Each row below holds a small network's activations on one input, seen along a few directions.
In each table, some parts of the input vary, and every possible input appears once, in random order.
Descriptions start from the smaller parts, as in this example, which fits no table here: line(4) and (point or line(9) or (values(2) and ring(5))).
Shared parts are said once, and a part with two or three values counts as separate values.
(in the rows, 128 means zero)

Rows:
x1: [121  88  76 128 136 125 106 166 155 127 141 118  60]
x2: [ 98 131 143  54  84 182 206  68 179 124 182 102 117]
x3: [153 126 124 168 146  87 141 100  89 132 119 139 178]
x4: [143 114 120 145 141 132  84 170 143 137 146  93  62]
x5: [103 142 146 154 123  82 102 120 103  98 118 160 176]
x6: [129 125 148 170 149 104 119 113  89 127 108 147 177]
x7: [135 113 112 146 150 154  78 178 166 136 152 118  79]
x8: [134 213 153  89 105 183 162 144 127 149  94 109 144]
x9: [176 106 129 164 166  98 157 107  70 130 116 127 177]
x10: [ 76 121 143  38 114 187 168  91 195 115 113 146 115]
x11: [132 140 127 151 142  75 118  98  77 122 127 139 169]
x12: [130  91 105 124 142 145  87 176 150 152 148 136  69]
x13: [171 122 122 163 149  85 148  98  81 133 133 133 178]
x14: [137 189 151  89  78 179 205 100 139 139 173  72 137]
x15: [ 98 119 156  53  99 199 203  73 171 125 169 104 117]
x16: [174 117 116 164 152  82 160 103  77 129 130 126 177]
x17: [127 104  91 126 127 129  92 172 158 152 162 137  68]
x18: [107 133 162 154 146 100  95 112  97 107 105 160 168]
x19: [ 93 184 126  50  99 156 144 131 174 129  82 150 135]
x20: [133 125  99 147 136 138  82 174 174 136 167 119  78]
x21: [ 93 146 148 168 123  90  89 119 125 117 112 155 187]
x22: [ 75 133 130  39 100 171 170  85 203 114 125 145 115]
x23: [144  83 120 145 129 125 111 182 139 125 135 102  55]
x24: [161 113 123 162 158 104 142 101  64 117 114 135 174]
x25: [155 110 142 164 153 100 140 118  89 132 111 138 186]
x26: [ 95 172 140  50 113 172 141 136 167 130  68 151 135]
x27: [123  75  90 126 150 142 102 171 147 127 126 117  61]
x28: [121 124 155 165 139 106 103 117 101 121 101 150 185]
x29: [138 178 165  88  94 196 202 105 132 140 159  73 138]
x30: [150  67  96 129 133 136 109 156 139 135 121 116  48]
x31: [105 132 167 159 126 104  78 123 110 126  93 157 186]
x32: [141  96 106 147 114 108 115 177 147 125 150 103  54]
x33: [115 140 137 159 127  92 102 111  98 101 120 156 176]
x34: [147  80  82 130 118 119 113 152 147 136 136 117  47]
x35: [132 224 140  90  90 166 165 139 134 148 109 109 144]
x36: [141 126 106 146 126 115  88 166 151 138 161  94  62]
x37: [123 140 130 164 137  91 118 106  85 107 126 153 168]
x38: [133 122 139 157 151 107 119 105  70 126 109 157 165]
What is each input in this table made of? -> values(2) and (ring(5) or ring(6) or line(8))
The inputs of x2 and x15 match in every part but the values(2) part. If x1 is changed in the same way as x2 into x15, which row does it become? -> x27
Which other rows does x5 become when the values(2) part takes its other values? List them by row number. -> x18
Which other rows does x13 become when the values(2) part takes its other values? List them by row number. -> x24

Rows:
x39: [124 159 179 139 125 126 146 100  89 127 107 127 192]
x40: [126  91 124 185 164  70  74 136  94 115  87 181 164]
x41: [176 111 118 169 143 100 131 137  86 130 131 106 126]
x42: [103 134 118 112 118 140  85 162 174 142 133 134  88]
x43: [ 81 114 113  75 107 158 104 148 206 126 141 133  53]
x44: [122 121 131 163 141  96  77 158 116 125  92 149 134]
x45: [ 97 147 135  44  96 182 189  96 184 121 126 120 120]
x46: [119 171 143  80 108 164 169 110 148 136 120 124 152]
x47: [167 121 109 145 140 132 139 147 107 130 143 100 103]
x48: [151 113 122 130 120 158 139 149 140 149 175  87  78]
x49: [120 143 150 154 136  88 141  64  75 120 120 164 221]
x50: [169  87 109 193 162  70 121 107  73 122 148 131 158]
x51: [114 182 151 111 107 141 157 100 127 123 137 127 173]
x52: [136  95  94  81 113 170 168 140 164 130 157  94  47]
x53: [115 132 123 137 139 126  81 165 138 125 103 142 111]
What is each input in this table made of? -> values(3) and line(5)
The inputs of x51 and x53 match in every part but the values(3) part. If x46 is changed in the same way as x51 into x53, which row does it become? -> x42
Which other rows does x52 become when the values(3) part takes its other values? List them by row number. -> x43, x45
Which other rows does x40 become when the values(3) part takes its other values? List them by row number. -> x49, x50

Rows:
x54: [ 79 145 130  69  97 171 118 154 216 125 135 125  75]
x55: [171 216 128 111  84 199 143 208 157 169 165  35  49]
x56: [104  75 105  64  98 177 146 139 201 136 154 104  27]
x57: [ 94 165 146  96 111 150 126 119 151 125 121 145 148]
x58: [107 175 168 122 119 129 139 106 112 123 100 150 192]
x59: [ 91 144 117  62 107 176 129 150 191 124 109 132  70]
x60: [119 101 115  84 121 158 164 108 157 117 152 114  94]
x61: [137 121 141 123 136 129 174  83  96 128 128 124 176]
x62: [129 126 151 132 126 122 170  73 105 115 153 129 176]
x63: [ 89 128 109  47  98 181 121 168 211 142 103 135  48]
x64: [147 121 120 205 162  58  57 164  65 126  82 167 164]
x65: [172  90 119 240 171  30  94 117  40 120 140 138 177]
x66: [129  95  94 162 162 108  52 195 141 137 102 156  83]
x67: [119 113 134 108 119 145 160  90 132 120 160 122 134]
x68: [153 143 121 224 168  32  67 145  47 126  90 168 201]
x69: [141  45  87 177 160 103  75 161 142 128 168 125  59]
x70: [111 173 153 110 128 134 140 111 114 134  90 147 190]
x71: [160  71 113 220 163  54  82 130  67 116 147 137 140]
x72: [165  63  92 190 170  71  81 141  98 121 149 136 113]
x73: [156 140 149 155 133 101 181  62  59 118 113 136 229]
x74: [127 111 128 100 124 148 166  96 141 126 155 124 123]
x75: [ 84 153 135  75 107 167 121 137 187 122 125 129  99]
x76: [133 111 116 184 159  81  39 174 116 129 106 151 121]
x77: [116 185 170 127 125 116 138  94 103 127  90 151 209]
x78: [130 192 160 143 125 106 147  89  75 124  75 158 244]
x79: [206 164 108 120  96 189 185 179 127 165 192  21  45]
x80: [109  89 123  84 106 167 155 129 185 122 159 100  66]
x81: [105 160 145  90 117 155 134 129 149 134 101 145 139]
x82: [116  92 105  76 115 170 163 121 171 119 148 109  57]
x83: [142 133 158 139 134 111 172  66  86 121 128 128 194]
What is each input in this table made of? -> values(2) and (point or line(4) or line(10))
The inputs of x59 and x82 match in every part but the values(2) part. If x54 is changed in the same way as x59 into x82, which row does it become? -> x80

Rows:
x84: [140  58  95 109 141 158 132 171 166 134 155  89  29]
x85: [130 135 147 113 142 122 163  75 102 104 104 143 177]
x86: [143 117 103 154 138 108 111 161 108 122 101 143 120]
x87: [ 54 176 175  60  88 184 116 135 201 127 101 146 124]
x88: [136 150 101  67 107 179 181 134 160 134 155 105  84]
x89: [117 102 113 176 141  93  71 150 137 121 135 141 110]
x90: [147 141 144 162 124 104 126 115  98 139 132 114 172]
x91: [107 174 122  45 100 186 175 118 178 140 108 119 114]
x92: [130 130 121 175 126 101  94 158 115 121 130 134 128]
x93: [ 91 123 154 125 110 106 161  57 114 110 145 149 190]
x94: [148 135 111 137 141 110 107 152  95 124  97 131 135]
x95: [135 149 128 158 129 103  91 150 103 123 126 122 142]
x96: [148 154 153 174 134 104 120 133  79 143 134 117 150]
x97: [137 157 154 166 136 123 137 107  91 128 132 120 185]
x98: [124 163 119  88  97 172 164 131 167 133 184  96  90]
x99: [138 107 103 145 147  87  94 159 131 129  99 150 106]
x100: [133 144 162 149 131 120 148  95 107 127 145 135 203]
x101: [ 65 164 159  39  98 191 132 138 194 126  72 155 116]
x102: [117 148 164 136 130 115 146  74 110 104 134 133 185]
x103: [161 141 135 152 146 111 136 135  71 144 105 127 142]
x104: [165  92  98  99 110 164 165 134 146 136 160  88  54]
x105: [104 109 137 101 122 113 178  58 106 110 116 158 182]
x106: [131  89  95 155 154 100  87 153 130 121 107 149 102]
x107: [160 127 126 140 137 111 143 117  90 140 104 124 165]
x108: [125 120 121 166 135  81  78 156 138 129 128 141 114]
x109: [128  72 112 130 131 152 115 167 173 132 183  81  35]
x110: [151 144 137 144 148 131 153 109  83 129 102 130 177]
x111: [153 107 117 120 100 157 149 131 153 134 189  80  60]
x112: [146 130 145 125 143 127 165  96  99 127 115 144 195]
x113: [ 96 187 139  66  89 179 158 116 185 141 137 109 122]
x114: [110  83 112 170 155  98  41 155 139 131 144 158  98]
x115: [123  69  95 149 167 105  57 158 132 132 116 166  91]
The inputs of x104 and x111 match in every part but one. If x86 is changed in the same way as x104 into x111, which row does it become? -> x92
What is each input in this table made of? -> values(2) and (line(5) or line(11))
Which other rows does x114 become when the values(2) part takes its other values? List them by row number. -> x115
Which other rows does x109 become when the line(5) part takes its other values? List them by row number. -> x87, x98, x111, x113

Rows:
x116: [144 128 130 121 144 136 184  89 118 114 118 135 181]
x117: [112  90 124 153 142  69  91 101 109 118  93 176 147]
x118: [119 147 133  88 127 177 162 107 142 116 149 117 122]
x119: [117 134 132  88 102 155 170  97 141 131 128 114 120]
x120: [154 123 109 142 134 163 103 171 128 145 171  99  69]
x121: [161  93 118 178 158  77 118 122  77 145 129 128 153]
x122: [109 131  86 102 114 136  98 170 176 129 119 131  72]
x123: [132 126 150 138 130 118 179  76 128 116 129 119 181]
x124: [169 110 117 181 126  98 132 150  99 124 159  89  99]
x125: [111 135 137  66  96 159 173 113 162 149 139 118  98]
x126: [163 102 108 170 120  98 136 149  76 133 148  99  91]
x127: [130 124 143  89 124 149 166  96 112 120 121 122 146]
x128: [121 145 148  71 122 171 168 124 183 137 145 109 101]
x129: [103 132 109 111 118 131  93 165 185 128 126 116  68]
x130: [129 229 154 139 115 130 110 154  98 141  77 146 196]
x131: [ 81  98 132 123 148 139  79 154 166 108 114 172 120]
x132: [158 104 117 185 163  87 109 122  79 133 155 129 159]
x133: [118  98 134 164 149  68  86 102 131 108 105 165 154]
x134: [121 132 139 104 111 146 158  88 113 111 150 122 157]
x135: [ 96  95 120 118 145 135  88 158 177 112  93 175 126]
x136: [114 232 167 142 118 134 101 150  86 138  98 141 190]
x137: [151 110 108 142 110 140 111 160 128 159 150  96  67]
The inputs of x130 and x136 match in every part but one. If x137 is changed in the same way as x130 into x136, which row does it become? -> x120
What is each input in this table made of? -> values(2) and (point or line(4) or ring(6))
Which other rows does x127 become when the line(4) part takes its other values? List them by row number. -> x116, x119, x125
Which other rows does x137 become when the ring(6) part takes its other values? List them by row number. -> x117, x121, x122, x126, x135

Rows:
x138: [118 118 113  89 116 165 129 156 179 143 145 113  59]
x139: [104 171 162  95 114 140 177  71 121 122 120 144 194]
x140: [101 167 168  95 114 149 173  73 121 110 113 140 195]
x141: [154 104 119 185 152  79 106 128  78 119 123 136 151]
x142: [155 116 146 241 167  24  87  96  26 113 105 164 240]
x143: [ 99 154 112  23  80 223 162 162 235 150 160  90  20]
x144: [115 115 119  89 117 173 124 158 179 132 138 109  60]
x145: [149 107 105 135 135 125 121 148 128 138 130 120 102]
x146: [142 110 125 186 156  80  89 136  83 117 111 147 154]
x147: [ 88 148 123  25  83 233 158 156 234 130 161  87  23]
x148: [175 122 138 232 166  35 103 105  21 128 103 152 230]
x149: [136 104 107 141 135 111 106 146 131 133 124 133 109]
What is each input in this table made of? -> values(2) and (point or line(5))
The inputs of x138 and x144 match in every part but the values(2) part. If x143 is changed in the same way as x138 into x144, which row does it become? -> x147
